[[7205 4633 5990 4350 6143 6238 6851 5955 6724 3105 6861 7168 4802 6717]
 [5337 4989 6369 5459 5860 7187 8177 6558 7535 4137 6985 3911 5730 5400]
 [6950 5581 8915 5740 6544 5053 5717 5417 5887 4493 4417 4145 5369 5801]
 [4778 4505 5126 5535 5135 6039 7528 4194 4737 5094 6197 8456 6345 5781]
 [5428 6426 5498 5571 7919 7350 7350 7370 7437 6125 5576 3483 5465 7077]
 [6798 6322 6030 6038 4023 5542 4533 7092 7219 5214 7370 5922 7567 3754]
 [5779 5836 7290 6341 6628 7323 7881 6443 7183 5710 6411 3388 4408 7165]]: 5337

[[3096 6403 8755 8583 3627 8003]
 [7171 5187 4689 8016 2801 8498]
 [4530 7304 2519 3818 1730 4923]
 [6462 9421 4977 4856 2807 8279]
 [5023 1650 6504 8497 5189 4907]
 [2023 6305 5082 4560 4351 3134]
 [6506 3170 7770 7119 8016 4328]
 [6953 3801 8325 8672 8068 5609]
 [6144 3687 8813 8924 7499 6184]]: 7171

[[4 5 5 3 3 6 5 3 6 5 6 6 3]
 [5 6 5 4 3 4 5 4 5 5 4 7 5]
 [4 3 4 4 5 6 4 5 5 5 6 3 4]
 [7 3 7 7 0 5 3 6 6 4 4 4 3]
 [5 5 6 5 1 5 4 4 6 4 5 4 3]
 [6 4 6 6 1 5 3 5 6 4 5 4 3]
 [5 5 4 5 4 4 4 4 4 5 4 6 6]
 [5 5 5 5 4 5 4 4 5 5 5 5 5]]: 5

[[ 60 311  98 719 284 459 559 312]
 [518 444 488 270 328 345 475 513]
 [105 244 119 664 318 444 480 348]
 [384 227 380 383 528 405 194 396]
 [780 544 751  28 518 327 224 445]
 [195 220 215 591 473 459 293 314]
 [245 243 217 516 244 380 570 541]
 [661 276 585 124 501 329 202 594]
 [109 388 159 697 342 475 501 238]
 [584 571 558 219 282 330 549 504]
 [457 543 488 382 488 431 322 258]
 [525 539 549 310 537 421 242 255]]: 518

[[105  52  33 126  26 119  89  86 121 156]
 [100  27  32 104  37  70 115 115 120  65]
 [ 95 161 157 112 156 119  90  82 106 127]
 [ 87  23  41 105  44  53  90 115 124  61]
 [111  83  84 139  82 111  92  78 154 128]
 [ 93  29  19  60  31  75 123 113  46  50]
 [ 85 108 127  59 136  75  79  81  52  49]
 [ 83 198 243 107 225  71  95  97 128  86]]: 100

[[56 28 27 52  9 31 85 60 40 35 41]
 [25 44 34 43 30 72 47 14 41 45 86]
 [ 2 66 44 65 34 57 22 61 36 23 42]
 [69 41 71 54 68 67 41 17 50 33 20]
 [24 32 55 42 62 82 49 16 34 13 45]]: 25
---
[ 42  14 -12  20  54  17] -> 42
[ -7  48 -29   2] -> -7
[ -4  11  47 -41 -16 -39  38] -> -4
[ 56 -23 -21 -10] -> 56
[ 16 -42 -58 -37] -> 16
[ -5 -21 -29  57] -> -5
---
[[ -9 -43  31  24 -14 -13   7]
 [  4   3  19   5   7  10  -7]] result: -13

[-37 -49  13   6  14  34 -47] result: -37

[-45 -55  10  -3 -20 -37 -30] result: -37

[ 28  19  -8  21 -49] result: 19

[-18  52 -20  -2  -6  11] result: -6

[[-37  19 -46 -23  22]
 [  5  48 -50   9   2]
 [ -9  36 -49  -2   9]] result: -46

[[ 42  45  35  -6   2]
 [ -5  -7  -6  -6 -14]
 [-19 -21 -41  26  17]] result: -19

[[ 51 -35 -33 -47  42  -8]
 [-28  19 -50 -14 -25 -28]] result: -35
---
Input: [4833 2283 6618 4044 3123 4012 8471]
Output: 4044

Input:
[[  72  -24  267  343  331]
 [ 383  183  311  -26  710]
 [-486   60 -610   21  -60]]
Output: 311

Input: [51 28 17 27 87]
Output: 17

Input: [8040 3636 1667 1325 7120]
Output: 1667

Input: [7 2 2 5 2]
Output: 2

Input:
[[168 210 252 169  85]
 [ 89 103  57  93 208]
 [163 158 213 244 159]]
Output: 57

Input: [17 75 44 66 66 56 24]
Output: 66

Input: [4 1 5 7 1]
Output: 5

Input: [116 154 139 108 194  19 114]
Output: 108

Input: [711 922 200 722 674]
Output: 200
---
Q:
27,-30,29,-7,16,-42,12
2,-35,34,-49,9,-17,12
12,-15,33,-29,41,-28,40
A: -42

Q:
-12,-10,13,51,-14
-6,-15,9,3,22
10,-7,8,-1,8
A: 51

Q:
-42,-1,-3,41,-45
49,0,-23,-21,23
54,56,-51,15,-21
A: 41

Q:
52,24,-21,29,28
-5,-17,-10,11,36
9,22,-6,1,-25
A: 29

Q:
-20,-12,31,6
-30,-41,11,-27
-27,-32,16,-45
A: 31

Q:
-53,-9,-23,-13
-51,-33,-43,16
26,25,27,-29
A: -23

Q:
-25,-8,6,-10,56
43,-4,48,11,-37
10,6,44,17,-40
A: -10

Q:
46,-55,-28,29,17
9,-14,-53,49,-34
2,0,32,-21,10
A: 29

Q:
-5,-6,44,-3,-3,43,-7
8,-7,-40,11,-5,-41,13
-3,21,38,1,2,37,7
A: 43

Q:
-8,-17,32,-7,-13
-16,-32,-4,-16,-20
54,27,4,-24,21
A: -7
---
[[-53  25  21  -7]
 [-48  23   8  10]
 [-18  11  -7  -1]]
11

[[  8  44 -32 -12 -17 -30 -29]
 [-41  -2   9 -44 -19  -5 -35]
 [ 51 -41  14  -2 -17  18 -16]]
-17

[[-14 -17 -13   1]
 [-56 -59 -56  -7]
 [-24 -14 -25 -57]]
-14

[[-19  15  -3  35]
 [ 32  19 -40  12]
 [-14  11 -41  46]]
11

[[ 27 -21   1 -41  17  17]
 [-27 -52 -19  26  44 -29]
 [ 30 -31 -40 -58  28   3]]
-58

[[ 17 -30 -23 -40  -6 -37 -17]
 [ -6   3  -3  10   0  11  -5]
 [ 31  19  -5  40  20  45 -45]]
20
---
Input: 0.13,-0.04,-0.03,-0.15,-0.18,0.04,0.01
Output: 0.13, -0.18

Input:
1.00,-104.05,89.48,-180.18
62.74,-220.55,-18.99,-96.18
-119.25,-44.62,-143.74,135.28
Output: 135.28, -220.55

Input: 0.178,0.074,0.037,0.061,0.156,-0.117
Output: 0.178, -0.117

Input: 171.6,0.5,178.5,-131.1
Output: 178.5, -131.1

Input:
183.4,84.4,69.7,73.8,83.7,123.4,72.4
-175.4,45.7,91.8,61.3,162.3,62.3,42.2
Output: 183.4, -175.4

Input:
15.1,2.5,-3.0,-6.1
-4.7,-3.1,5.9,3.1
3.5,-8.1,-18.1,-14.4
Output: 15.1, -18.1

Input:
0.15,-0.16,-0.09,0.14
0.08,-0.05,0.01,0.07
Output: 0.15, -0.16
---
[[45, 12, -47, 51, -44], [-50, -33, -3, 17, 18], [-29, -6, 36, -11, 9]] gives 51, 45
[-13, 16, -42, 36, -20, 25, 20] gives 36, 25
[[53, -34, -5, -6, -18, 17], [56, -26, -8, -12, -18, 8]] gives 56, 53
[19, 16, -44, -40, -59, 16, 30] gives 30, 19
[[-31, 22, 21, 22], [48, 0, 8, 3], [45, -14, -4, -10]] gives 48, 45
[[-28, -3, 25, 5, 34, -2], [-13, 0, 7, -47, 24, 11], [16, 5, -14, 58, -25, -8]] gives 58, 34
[17, 56, 44, 33, -31, 2] gives 56, 44
[7, -28, 42, 28, 20, -41, 4] gives 42, 28
[-27, 14, 3, 52] gives 52, 14
[-22, 44, -27, -50] gives 44, -22
